A small network was shown many inputs. Here are its activations along a few directions, one row for each input.
Each table varies a few parts of the input and shows all the possible inputs, shuffled.
A made-up example of a description, with smaller parts first: one of 3 separate values, together with either a single point or one of 11 places around a ring or (one of 5 places around a ring, together with one of 6 places along a line).
Shared parts are said once, and a part with two or three values counts as separate values.
(in the rows, 128 means zero)

Other details of the inputs shift rows strongly along two fixed directions, in all tables alike. That doesn't count.

Rows:
r1: [116  92 146  45  61  71 186 109 101  83 129 162 139 104  30]
r2: [129 140 110 152 206 135 103 106  80 104  89  85 187 163 166]
r3: [147 164 109 181 138 182  92 172 195 162 155 104  53 142 178]
r4: [109  94 122  93 114 108 141  93  94 110  94 129 174 113  94]
r5: [126 114 122 145 180 144 119 107  92 110  95 134 203 146 171]
r6: [124  99 119 105 126 108 129 103 101 107 107 126 189 121 118]
r7: [121  95 138  87  87  91 172 114 117 104 131 156 131 120  66]
r8: [127 164 134 143 108 158 114 166 186 168 165 115  51 133 133]
r9: [127 116 159  78  23 112 161 149 188 163 201 159  27  75  74]
r10: [125  97 149  66  84  90 153  94 103  88 135 146 162 106  67]
r11: [129 147 121 137 142 119 127 141 127 127 154 111 108 131 124]
r12: [126 145 116 171 189 127  98 123  86 113  75  89 204 155 158]
r13: [138 153 120 154 119 142 129 163 172 149 176 113  35 121 144]
r14: [155 130 139 135  94 137 127 143 180 156 180 162  57 116 144]
r15: [141 127 162  97  39 121 159 151 170 137 217 184  37  96  82]
r16: [126 143 151 119 133 102 134 114  87  93 112 114 169 133  86]
r17: [125 101 123 114 137 103 139 107  98 111 107 143 184 139 112]
r18: [118 103 125 117 131 115 139 114  87 105 114 144 187 139 114]
r19: [118 143 141  96 146 113 142 107 101  84 122 120 181 138  73]
r20: [124 112 115 131 155 140 110 122 116 148  79 120 159 140 174]
r21: [121  93 117 106 122 114 138 101 103 101  94 120 178 123 118]
r22: [103 100 153  82  81 105 169 121 103 121 134 154 135 120  67]
r23: [128 154 151 125 137 108 142 121 107 105 126 120 157 121  98]
r24: [133 118  94 183 180 166  94 124 133 165  84 122 141 149 208]
r25: [104 137 135 131 138 106 133 117  85 106  89 109 166 131  89]
r26: [105 140 152 119 121 102 142 127  99 118 105 108 150 130  86]
r27: [119  98 145  48  73  66 173 109  96  89 136 165 158 106  36]
r28: [148 131 110 186 123 182 107 166 182 173 154 137  59 131 207]
r29: [160 140 118 168 133 173  94 147 199 173 165 133  73 103 217]
r30: [125 114 130  92  82 113 147 129 137 138 137 158  92 103  94]
r31: [136 158 155  92  48 114 152 169 186 136 224 151  28 101  42]
r32: [138 155 134 128 133 143 112 135 141 119 146 116 116 142 115]
r33: [151 131 106 164 188 162  89 126 141 146  99 127 154 136 225]
r34: [119 115 122 138 115 145 132 132 126 145 129 147 113 126 135]
r35: [121 106 111 155 181 145 108 113 109 149  68 114 180 158 186]
r36: [154 129 111 154 157 156  89 130 145 145 112 131 128 138 206]
r37: [135 168 109 181 140 183  86 168 190 175 151 110  50 137 174]
r38: [115 132 139 125 129 101 144 122  92  93  99 107 163 132  84]
r39: [144 168 137 136 121 134 138 152 171 146 197 129  47 108 131]
r40: [104 136 108 151 199 132 112 112  83 123  72  77 183 165 165]
r41: [134 112 115 151 199 137 112  98 100 117  79 128 209 150 183]
r42: [132 163  98 195 168 172  91 158 165 175 140  97  58 137 205]
Each input here is: one of 6 places along a line, together with either one of 3 separate values or one of 4 places along a line.
Changing only the place on the line of 6 turns r22 into r15. The same change can be made to r20. Which row results? -> r36
Changing only the place on the line of 6 turns r30 into r33. The same change can be made to r37. Which row results? -> r19
Which other rows agree with r1 in the place on the line of 6? List them by row number. -> r3, r7, r13, r21, r28, r38
Change only the place on the line of 4 in r6. List by row number the other rows that result. -> r17, r18, r27
Change only the place on the line of 4 in r4. List by row number the other rows that result. -> r24, r30, r34

Rows:
r43: [124 149 122 144 118 160 113 160 181 174 154 116  64 123 145]
r44: [153 116 120 132 141 142  97 113 161 153 110 128 133 109 194]
r45: [ 98 118 142 118 136  82 158  97  44  75  67 107 218 131  67]
r46: [147 161 139 161 117 127 128 158 159 139 180 137  68 110 138]
r47: [156 152 100 170 143 157  96 161 176 141 162 114  66 138 179]
r48: [147 159 114 163 132 169  95 159 187 153 179 120  66 123 169]
r49: [128 143 148 126 145 103 150 117 107 110 139 137 137 126 104]
r50: [145 164 136 164 143 136 127 157 159 155 167 132  79 122 159]
r51: [133 140  87 194 198 174  79 138 143 160  80  83 124 168 219]
r52: [152 162 116 207 176 160  98 145 138 139 129 107 121 134 204]
r53: [132 139 106 146 130 135 111 148 145 149 124 105  90 140 140]
r54: [123  83 128  71 129  81 131  74  74  75  65 125 240 109 100]
r55: [113 119 145  87 153  87 143  89  50  70  96 116 237 148  74]
r56: [126 157 109 206 201 170  88 143 127 170  80  97 126 149 223]
r57: [125 147 134 141 172 122 132 118  97 113 114 126 152 136 138]
r58: [138 100 150 104  59 119 153 132 137 114 148 183 122 110  77]
r59: [ 94 116 140  82 119 104 152 101  96 102 108 120 164 130  54]
r60: [ 99 118 135  94 100 109 150 107  95  90 109 112 166 121  52]
r61: [115 138 150  67  87 112 163 123 138 106 181 150  92 107  47]
r62: [131 140 146 124 146 128 128 119 120 117 140 126 145 139 127]
r63: [127  87 128 103  73 122 166 137 156 161 177 177  67 102 131]
r64: [130 147 117 188 160 165  82 148 140 155 104  92 133 149 200]
r65: [108 134 165  98  87  82 174 126 113 121 144 144 103 106  47]
r66: [123  87 109 131 130 149 137 118 128 156 125 158 112 125 182]
r67: [149 166 118 158 133 174 103 167 205 174 189 126  46 124 176]
r68: [114  70 115 113 140 122 150  93  93 126 103 154 169 133 149]
r69: [119 130 125 114 167 131 126 102 107 102 117 116 174 144 115]
r70: [109 120 138  73  80  87 170 134 124 113 141 131  99 121  38]
r71: [166 123  98 178 163 172  66 122 164 155  89 104 147 113 248]
r72: [117 130 130 154 148 139 111 119  95 115  83  92 183 145 144]
r73: [121  73 129 100  70 114 171 116 119 122 153 169 112  99 106]
r74: [119 124 117 124 111 118 137 128 115 105 111 106 126 132  93]
r75: [103 130  96 157 210 168  88 107  94 132  46  82 198 165 184]
r76: [131 127  97 148 211 137 105 104  94  99  80  96 191 173 167]
r77: [128 131  87 156 227 152  95 106  87 103  62  90 198 178 190]
r78: [110 135 128 151 172 114 129 123  86 128  74 105 179 144 137]
r79: [142 141 101 148 174 144 111 138 139 127 125 108 125 155 166]
r80: [112 131 163  98  88 108 152 128 128 128 146 133 109 119  72]
r81: [117 142 145 126 109  94 147 135 109 132 129 127 119 117  86]
r82: [112 138 153 117  83  87 159 140 117 119 144 135 103 105  63]
r83: [103 121 153  87 105  88 149 112  80 103 110 119 176 131  57]
r84: [142 156 141 109  77 132 135 157 185 148 218 146  37 101  90]
r85: [149 117 140 135  91 149 128 145 178 160 157 184  81 124 139]
r86: [137 107 134 122 108 134 134 135 142 140 125 173 138 135 130]
r87: [115 111 124  69 139  71 157  92  59  58 105 121 202 146  43]
r88: [146 140 109 150 140 141 117 137 140 110 142 111 110 137 141]
r89: [129 148 169  82  72 113 161 139 150 122 197 157  69 105  66]
r90: [115  69 108 120 128 119 143 104  93 118 107 149 169 128 149]
r91: [ 93 113 115 104 165 109 124  91  58  94  58  94 232 153  90]
r92: [141 112 119 110 141 133 107 103 136 135  92 129 156 109 174]
r93: [114 132 115 167 203 151  92 120  92 136  53  82 211 170 191]
r94: [138 147 138 117  84 137 139 141 165 120 192 135  73 103  91]
r95: [130  95 138 107  94 115 140 123 116 109 120 174 159 129  93]
r96: [140 102 147  56  64  79 147 108 134 116 141 154 133  80  75]
r97: [136 143 135 144 142 136 113 134 126 116 141 117 143 137 144]
r98: [110 125 123 100 116 117 145 127 117 118 114 121 107 133  86]
r99: [143 118 119 154 138 170 106 138 151 158 111 165 123 144 186]
r100: [144 160 152 132  96 107 147 154 152 140 195 148  61 103  99]
r101: [163 131 140 140  54 151 123 175 211 186 201 192  21 106 139]
r102: [121 129 129 105  74 105 146 149 146 120 155 127  68 117  69]
r103: [127  93 137  59 111  84 146  88 104 100  94 138 196 102  96]
r104: [118 139 115 147 127 150 106 143 149 144 127 106 109 129 137]
r105: [133 159 136 162 120 171 104 163 179 183 152 120  52 126 177]
r106: [143 148 158 121  81 127 142 145 153 118 191 138  84 107  95]
r107: [146 156 122 175 182 167  91 145 148 152 130 106 134 152 208]
r108: [134  89 106 140 116 141 130 130 138 166 144 156 100 119 179]
What is each input in this table made of? -> one of 6 places along a line, together with either one of 3 separate values or (one of 2 separate values, together with one of 4 places along a line)
Changing only the place on the line of 6 turns r85 into r86. The same change can be made to r44. Which row results? -> r103
Changing only the place on the line of 6 turns r63 into r73. The same change can be made to r50. Which row results? -> r52
Change only the choice among 3 separate values in r92. List by row number the other rows that result. -> r66, r99
Change only the choice among 2 separate values in r48. List by row number the other rows that result. -> r104
Change only the choice among 3 separate values in r95. List by row number the other rows that result. -> r54, r90
Change only the choice among 2 separate values in r93. List by row number the other rows that result. -> r107
